M = [ 16  42 -49  35 -28  -6  42  72  63  19  20  42  48 -35  85]
M[0] = 16
M[8] = 63
M[1] = 42
M[10] = 20
M[2] = -49

grid =
array([[-23.90,  -1.36, -12.00,   4.72,  10.19,  -2.59,  -3.96, -28.70,
         -1.41],
       [ -3.08, -14.42,  -0.09,  -7.72, -16.85,   0.03,  -5.62,   5.85,
        -12.28],
       [-13.73,  -6.84,   1.68,   1.75,   0.31,  -8.13, -20.89, -17.16,
         -9.31],
       [  9.82,  -0.25,  -9.54, -10.90,  -3.88,  -2.46,   1.85,   6.84,
          3.49],
       [-13.62,  -8.63,   3.13,   2.62,  -0.15,  -8.12, -20.92, -17.02,
         -9.64],
       [  1.56, -14.12,   3.47, -16.83, -22.40,  -8.89,   1.71,  19.60,
        -14.16],
       [  2.51, -10.07,   2.53, -17.29, -22.17, -10.27,   4.62,  20.71,
        -13.31],
       [  9.83,  -1.13,  -5.10, -14.64,  -6.90,  -5.08,   1.70,  11.81,
          2.88],
       [-21.13,   2.94, -13.58,   5.31,   9.32,  -1.75,  -0.53, -29.79,
         -0.88],
       [-23.89,  -1.48,  -8.72,   5.10,   8.79,  -4.72,  -6.93, -27.95,
         -2.03]])
grid[0,0] -> -23.90
grid[-1,1] -> -1.48
grid[-1,2] -> -8.72
grid[:, -6] -> [4.72, -7.72, 1.75, -10.90, 2.62, -16.83, -17.29, -14.64, 5.31, 5.10]
grid[3] -> [9.82, -0.25, -9.54, -10.90, -3.88, -2.46, 1.85, 6.84, 3.49]
grid[5,-2] -> 19.60
grid[-3,2] -> -5.10
grid[:, 7] -> [-28.70, 5.85, -17.16, 6.84, -17.02, 19.60, 20.71, 11.81, -29.79, -27.95]
grid[-4,-8] -> -10.07
grid[9] -> [-23.89, -1.48, -8.72, 5.10, 8.79, -4.72, -6.93, -27.95, -2.03]
grid[-2] -> [-21.13, 2.94, -13.58, 5.31, 9.32, -1.75, -0.53, -29.79, -0.88]
grid[7,8] -> 2.88
grid[5] -> [1.56, -14.12, 3.47, -16.83, -22.40, -8.89, 1.71, 19.60, -14.16]
grid[-3,-4] -> -5.08
grid[-8] -> [-13.73, -6.84, 1.68, 1.75, 0.31, -8.13, -20.89, -17.16, -9.31]
grid[8,-7] -> -13.58
grid[9,7] -> -27.95
grid[-6,-7] -> 3.13
grid[4,8] -> -9.64
grid[-9,1] -> -14.42
grid[4] -> [-13.62, -8.63, 3.13, 2.62, -0.15, -8.12, -20.92, -17.02, -9.64]
grid[7,-9] -> 9.83
grid[8,-8] -> 2.94
grid[2,0] -> -13.73
grid[-5,-5] -> -22.40
grid[-7,0] -> 9.82
grid[-1,-5] -> 8.79
grid[:, 2] -> [-12.00, -0.09, 1.68, -9.54, 3.13, 3.47, 2.53, -5.10, -13.58, -8.72]
grid[0,-3] -> -3.96
grid[-3,-6] -> -14.64
grid[1,3] -> -7.72
grid[-10,-5] -> 10.19
grid[:, -8] -> [-1.36, -14.42, -6.84, -0.25, -8.63, -14.12, -10.07, -1.13, 2.94, -1.48]
grid[3,8] -> 3.49

m =
[[-0.067, -0.115, -0.091, -0.088, -0.055, -0.098],
 [-0.054, -0.047, -0.051, -0.052, -0.051, -0.060],
 [-0.031, -0.194, -0.093, -0.039, -0.080, -0.026],
 [-0.011, 0.152, 0.057, 0.033, -0.030, 0.051],
 [-0.082, -0.246, -0.166, -0.161, -0.078, -0.160],
 [-0.032, 0.058, 0.009, -0.007, -0.040, 0.009],
 [-0.025, 0.117, 0.038, 0.021, -0.029, 0.032],
 [-0.048, -0.124, -0.077, -0.055, -0.058, -0.054],
 [-0.004, 0.162, 0.062, 0.041, -0.034, 0.052],
 [-0.074, -0.103, -0.081, -0.077, -0.048, -0.094],
 [-0.021, 0.128, 0.045, 0.024, -0.029, 0.037],
 [-0.067, -0.217, -0.140, -0.113, -0.075, -0.126],
 [-0.049, 0.163, 0.074, 0.076, -0.003, 0.027],
 [-0.031, 0.042, 0.000, -0.009, -0.044, -0.004]]
Rows and columns are counted from 0.
row 0 col 0 => -0.067
row 6 col 1 => 0.117
row 11 col 5 => -0.126
row 1 col 0 => -0.054
row 5 col 5 => 0.009
row 4 col 4 => -0.078
row 11 col 3 => -0.113
row 10 col 2 => 0.045
row 12 col 1 => 0.163
row 0 col 2 => -0.091
row 1 col 3 => -0.052
row 12 col 2 => 0.074
row 11 col 4 => -0.075
row 2 col 4 => -0.080
row 13 col 0 => -0.031
row 2 col 3 => -0.039
row 10 col 0 => -0.021
row 7 col 2 => -0.077
row 5 col 3 => -0.007
row 8 col 0 => -0.004
row 6 col 3 => 0.021
row 12 col 5 => 0.027
row 7 col 3 => -0.055
row 9 col 4 => -0.048
row 10 col 4 => -0.029
row 9 col 3 => -0.077
row 4 col 0 => -0.082
row 10 col 5 => 0.037
row 8 col 5 => 0.052
